Each row below holds a small network's activations on one input, seen along a few directions.
Each table varies a few parts of the input and shows all the possible inputs, shuffled.
A made-up example of a description, with smaller parts first: one of 2 separate values, together with either a single point or one of 9 places around a ring or (one of 6 places along a line, together with one of 8 places around a ring).
Shared parts are said once, and a part with two or three values counts as separate values.

Rows:
R1: -0.61,-5.34,2.32,-1.04,0.89,-3.15,-0.99,1.26,1.92,2.18,6.58,1.61,-0.20
R2: -8.17,7.84,-1.09,-3.26,2.41,-2.94,8.02,0.82,3.71,0.79,-0.98,-2.83,0.27
R3: 4.16,-1.57,-2.59,-3.73,-0.63,0.09,-3.02,0.67,-2.68,4.70,1.82,4.33,1.33
R4: 1.71,-0.28,2.23,0.57,-2.46,2.31,-3.64,4.33,-3.66,4.80,2.75,3.91,1.52
R5: 2.45,-2.73,-1.92,-0.49,0.68,-3.28,-3.86,-1.93,3.00,1.10,3.90,1.44,-0.46
R6: 1.13,-3.93,-3.30,-2.05,-0.14,-0.58,-4.70,-1.36,0.65,2.31,1.69,2.69,2.84
R7: -0.98,3.70,-0.97,1.80,3.72,-0.22,4.67,-1.81,-4.01,-8.96,-7.63,-1.54,-0.92
R8: -7.78,3.73,-2.66,1.44,6.98,-2.00,4.85,0.39,-2.13,-3.75,-2.11,2.46,-2.30
R9: -5.44,7.48,-1.45,-4.96,1.80,-4.26,5.77,-2.16,3.01,0.20,-4.83,-3.87,-1.21
R10: 5.39,-4.93,1.61,-0.44,-0.59,0.71,-1.69,1.04,0.96,-1.66,1.18,-4.03,-1.35
R11: 5.68,-2.24,0.33,0.93,-0.66,2.09,-2.94,-0.80,2.41,-2.79,1.60,-1.94,0.10
R12: -1.57,-2.71,1.41,2.32,-2.17,1.60,-5.53,2.37,-0.20,2.30,2.34,2.40,2.94
R13: 2.31,-5.34,-0.63,-1.83,0.75,-4.57,-2.59,-0.01,1.49,2.24,3.31,-0.57,-1.79
R14: 7.27,-1.35,-0.35,-2.36,-2.21,5.82,-1.98,1.85,-2.86,0.98,-0.93,1.58,1.38
R15: -0.29,-4.14,4.10,2.50,-1.21,-2.56,-3.22,3.66,0.69,2.20,3.81,-0.88,-1.54
R16: -2.48,4.26,-0.76,3.72,1.48,0.51,5.04,-3.74,-5.24,-6.32,-6.77,-1.86,-2.67
R17: 4.07,-3.65,-1.05,-0.67,-1.57,4.94,-3.90,-0.32,0.14,-1.46,-0.73,-0.57,3.21
R18: 6.00,-0.85,-0.48,-0.51,-4.65,6.23,-1.55,0.39,-3.68,3.17,-0.43,1.66,-0.61
R19: -1.76,-3.92,-0.51,-1.13,-0.16,0.73,-3.10,0.07,0.99,2.28,5.06,4.96,4.38
R20: 4.07,-4.52,1.39,1.45,-3.11,1.02,-1.20,-0.33,0.12,0.56,1.61,-3.92,-3.29
R21: 4.33,-1.81,0.15,2.85,-3.17,2.41,-2.50,-2.22,1.54,-0.55,2.04,-1.82,-1.88
R22: 2.78,-3.23,-1.28,1.25,-4.03,5.30,-3.51,-1.70,-0.68,0.71,-0.25,-0.47,1.30
R23: -1.32,6.85,0.00,-2.52,-0.93,-0.90,8.11,-0.48,2.82,-4.35,-7.85,-5.40,0.64
R24: -0.15,-1.53,2.74,3.96,-1.28,-1.22,-4.49,1.89,2.27,1.06,4.30,1.26,-0.21
R25: -6.98,4.56,0.93,5.26,5.57,-1.39,3.20,0.85,-3.05,-3.35,-5.29,0.65,-2.13
R26: -7.08,8.56,2.54,0.70,1.19,-2.46,6.74,1.34,3.06,1.59,-4.42,-4.53,0.45
R27: -4.96,3.78,-2.40,-0.63,6.43,-3.55,2.61,-3.17,-3.27,-4.21,-5.26,0.72,-3.09
R28: 1.40,-1.58,0.16,-2.71,-0.39,1.34,-1.31,2.16,-2.45,4.71,5.38,6.37,3.06
R29: -2.75,7.66,0.69,-0.85,-3.36,-0.11,8.80,-2.61,1.65,-1.54,-7.04,-5.60,-0.92
R30: -0.43,-2.75,0.84,0.42,0.83,-1.90,-2.10,-0.48,3.48,1.05,7.16,3.76,1.14
Question: What is each input in this table made of?
Answer: one of 5 places around a ring, together with either one of 2 separate values or one of 4 places along a line
Question: Changing only the place on the ring of 5 turns R1 into R13. The same change can be made to R30. Which row results?
Answer: R5
Question: A walk changes only the place on the ring of 5. It starts at R12 and steps to R19. List the rest of the walk in order.
Answer: R6, R17, R22
Question: Change only the place on the line of 4 in R20. List by row number the other rows that result.
Answer: R18, R21, R22
Question: Change only the place on the ring of 5 in R18. List by row number the other rows that result.
Answer: R3, R4, R14, R28

Rows:
R31: 2.18,2.70,-1.11,2.23,-1.74,5.16,0.12,1.05,-7.65,-0.30,-4.99,2.46,-0.24
R32: -2.98,4.94,1.74,-2.15,-4.16,1.49,2.17,1.52,2.97,6.82,0.25,-1.28,2.08
R33: -1.08,-4.81,2.91,2.04,1.94,-5.04,-3.84,3.54,3.99,1.83,7.39,0.53,-1.97
R34: -7.28,2.75,-2.47,3.26,7.47,-2.55,2.87,-2.43,-2.29,-6.01,-2.47,2.98,-1.30
R35: 6.14,-3.63,3.50,1.73,-5.01,2.68,-0.69,-0.09,2.77,-2.99,0.34,-6.67,-0.89
R36: 3.05,4.40,1.11,-0.89,-4.64,6.14,3.23,2.24,-0.46,1.24,-4.31,-2.55,2.87
R37: 7.02,-4.05,-3.53,-1.56,-1.05,3.98,-3.30,-1.92,-5.17,-0.63,-2.19,2.48,-0.54
R38: 7.82,-1.94,-1.69,-4.69,-4.61,4.98,-0.04,-0.61,1.86,0.28,-0.55,-2.36,2.08
R39: -0.66,4.34,-1.75,2.03,3.76,-0.23,4.03,-3.62,-4.47,-6.79,-7.49,-1.68,-4.41
R40: 2.49,-0.40,-1.47,-5.34,-4.20,-0.46,-1.50,-1.34,5.19,5.90,4.36,-1.16,1.63
R41: 0.06,5.62,0.41,-1.59,0.17,-0.44,6.49,-2.02,2.18,-5.77,-7.73,-6.90,-0.69
R42: -5.52,2.26,2.45,-1.89,1.36,-1.57,1.35,4.29,-1.17,5.68,3.51,5.01,2.07
R43: -6.16,5.55,-0.47,-2.28,0.34,-5.47,5.77,-1.86,5.62,0.03,-3.47,-6.16,-1.17
R44: 5.26,-5.35,1.46,5.00,-0.74,2.53,-4.03,-1.34,-4.01,-3.58,-0.85,-2.23,-3.89
R45: -0.49,-6.11,0.88,6.18,3.28,-0.11,-6.63,0.12,-1.02,-3.14,3.66,2.47,-0.81
R46: 1.18,-4.74,-3.27,-0.68,2.75,0.83,-5.84,-1.14,-2.98,-0.11,2.59,7.26,3.05
R47: -4.47,1.43,-0.65,2.57,1.75,2.65,-1.80,1.76,-5.60,0.01,-0.15,7.45,2.76
R48: -8.65,2.93,-0.44,-1.27,6.41,-7.48,5.71,0.90,1.78,-0.57,0.57,0.09,-1.56
R49: 1.56,-2.89,3.13,2.01,-5.00,-3.26,-1.27,-0.48,7.11,2.84,4.45,-4.57,-1.29
R50: 0.53,-2.99,-0.74,-4.71,1.91,-3.83,-2.78,1.45,1.37,5.26,7.09,4.83,2.22
Question: What is each input in this table made of?
Answer: one of 4 places along a line, together with one of 5 places around a ring
Question: Changing only the place on the ring of 5 turns R40 into R50. The same change can be made to R43. Which row results?
Answer: R48
